A small network was trained on made-up records. Each row is its average activation on records with the value named, seen along a few directions.
Values that are neighbours, or in one group, have similar rows; names and order tell nothing.
In the rows, 500 means zero.
Strong random noise was added to every row along 17 fixed directions; ignore it. To show where, here is one row again and again, with new noise each time:
[473 457 422 676 619 592 257 466 482 498 363 594 499 595 504 505 610 444
 437 582 482 449 527 568 632 413 536 443]
[416 466 460 442 519 574 437 602 355 531 588 518 540 401 472 529 543 387
 456 493 537 630 632 563 467 427 448 450]
[627 443 386 321 678 427 635 377 332 602 421 443 377 499 471 575 613 633
 361 676 423 483 554 644 444 411 430 427]
[530 524 467 526 519 485 603 458 408 703 476 528 517 484 614 627 552 497
 314 491 365 417 452 631 425 622 448 409]
[479 295 594 450 559 637 495 583 418 491 500 547 570 505 528 616 555 450
 654 386 491 549 567 565 450 367 486 425]
[493 615 451 456 570 465 557 508 392 645 519 436 285 516 485 558 427 631
 498 513 508 593 475 313 373 516 457 638]
[494 491 505 453 610 582 545 495 390 675 555 524 440 554 540 485 609 499
 413 530 538 504 389 569 470 325 518 532]
[463 560 544 439 442 560 536 579 538 540 599 558 426 474 502 192 654 466
 404 547 489 499 301 291 559 352 493 278]
[585 567 510 459 484 377 483 528 399 557 604 522 483 435 404 401 562 397
 551 411 522 571 432 226 468 346 337 508]
[401 604 419 636 456 405 514 564 587 450 555 489 678 400 444 377 535 549
 344 459 539 578 383 572 687 598 438 615]
[585 368 606 392 458 360 365 286 357 470 462 612 622 453 445 585 479 411
 412 396 466 574 670 469 598 369 403 489]
[739 738 392 545 466 457 541 498 435 617 487 267 460 550 442 472 467 406
 542 589 489 538 532 659 332 488 377 396]
[722 573 949 502 397 603 497 401 581 626 449 542 289 564 339 364 532 495
 618 470 458 417 592 512 543 378 608 305]
[608 505 499 466 601 453 299 454 575 472 464 417 457 474 467 337 667 436
 669 389 532 527 456 498 559 465 446 398]
[526 555 334 596 354 499 446 627 452 342 422 332 734 640 621 432 485 547
 442 330 532 713 269 314 644 489 262 404]
[407 463 435 497 459 411 602 593 420 538 715 650 593 340 387 436 621 394
 392 546 518 523 496 440 474 317 412 505]
[520 529 569 382 676 421 450 331 262 529 444 454 574 509 398 485 338 420
 540 467 444 642 476 498 511 373 381 705]
[626 595 476 462 527 468 361 569 423 401 471 381 355 598 329 449 615 578
 518 559 719 567 637 476 639 414 475 537]
[465 384 645 303 565 639 343 419 467 524 440 612 493 407 590 387 516 454
 387 453 471 622 526 381 651 368 560 380]


Field E:
e9: [443 381 508 431 514 492 566 343 449 542 430 462 481 459 549 545 480 593
 443 446 311 551 431 522 481 517 422 418]
e8: [508 397 505 475 455 447 520 414 396 404 564 515 389 687 411 597 497 521
 686 520 566 445 518 345 367 312 481 603]
e10: [434 372 735 450 406 375 491 370 350 348 447 646 624 466 290 409 560 507
 342 498 317 512 586 498 742 463 350 303]
e1: [426 497 368 506 524 385 496 461 478 459 474 485 581 493 537 596 435 516
 420 492 490 437 523 580 502 686 494 617]
e3: [347 440 631 397 600 476 553 472 354 595 661 625 485 346 365 422 568 373
 560 403 425 536 512 520 437 419 473 556]
e7: [384 525 436 439 439 447 649 337 440 505 482 462 463 463 438 533 290 612
 357 672 362 561 576 650 405 554 520 548]
e5: [654 456 603 513 339 705 555 427 607 564 529 491 513 551 459 401 476 527
 411 617 616 684 493 564 586  49 562 490]
e2: [684 376 468 355 540 552 591 552 433 594 553 403 425 500 583 733 647 530
 585 400 647 528 669 696 333 426 499 457]
e6: [510 512 562 448 547 572 649 667 494 367 486 480 730 308 333 455 412 498
 447 587 559 591 559 631 724 492 452 701]
e4: [590 497 576 419 477 388 522 349 652 502 623 381 469 438 473 381 458 464
 775 391 531 558 461 525 344 423 509 568]
e11: [500 638 488 584 568 509 504 470 628 544 481 427 535 302 510 383 317 446
 559 490 428 610 432 457 506 649 486 672]
The values of E form a ring.
Going along E from e6 by way of its neighbour e5, in what order are e9, e1, e3, e7 met? -> e3, e1, e7, e9
Name the neighbours of e4, in listed order. -> e10, e11

Field M:
m8: [437 533 490 431 380 613 772 572 383 578 664 441 372 582 451 527 436 489
 467 755 514 489 547 657 227 346 527 428]
m5: [ 91 535 633 574 614 660 546 694 372 445 483 751 430 509 353 485 546 507
 256 752 387 229 597 666 646 780 730 431]
m1: [161 364 638 644 557 690 348 423 593 356 404 550 480 738 527 266 483 370
 790 468 266 315 254 566 467 566 598 252]
m6: [535 483 435 375 756 643 238 564 339 741 460 305 430 484 694 703 574 465
 663 162 624 718 520 603 408 590 408 614]
m2: [331 440 295 678 560 522 599 464 797 501 443 646 427 396 568 521 297 869
 411 660 491 656 473 273 517 359 666 779]
m3: [601 624 576 530 490 458 718 559 714 519 595 513 792 335 604 523 157 315
 703 428 488 471 397 522 349 555 627 792]
m4: [522 332 339 262 612 459 327 239 204 494 414 599 597 494 519 467 439 312
 291 634 416 637 545 321 542 116 365 433]
m10: [249 535 632 594 653 554 417 322 545 508 440 567 596 492 490 401 306 530
 462 465 409 631 342 559 650 568 576 849]
m11: [415 462 767 413 737 549 640 292 197 917 464 722 547 447 649 696 468 418
 193 406 275 286 279 593 537 614 504 760]
m7: [687 258 489 109 849 512 690 386 437 346 267 496 749 315 635 470 207 430
 690 599 258 601 405 293 436 317 444 498]
m9: [576 650 674 481 556 418 609 226 513 603 336 430 205 705 515 326 457 702
 474 597 251 326 215 387 470 627 543 410]
The values of M form a ring.
Going along M from m1 by way of its neighbour m11, in what order are m8, m5, m2, m10 met? -> m8, m10, m2, m5
Name the neighbours of m7, in listed order. -> m3, m9
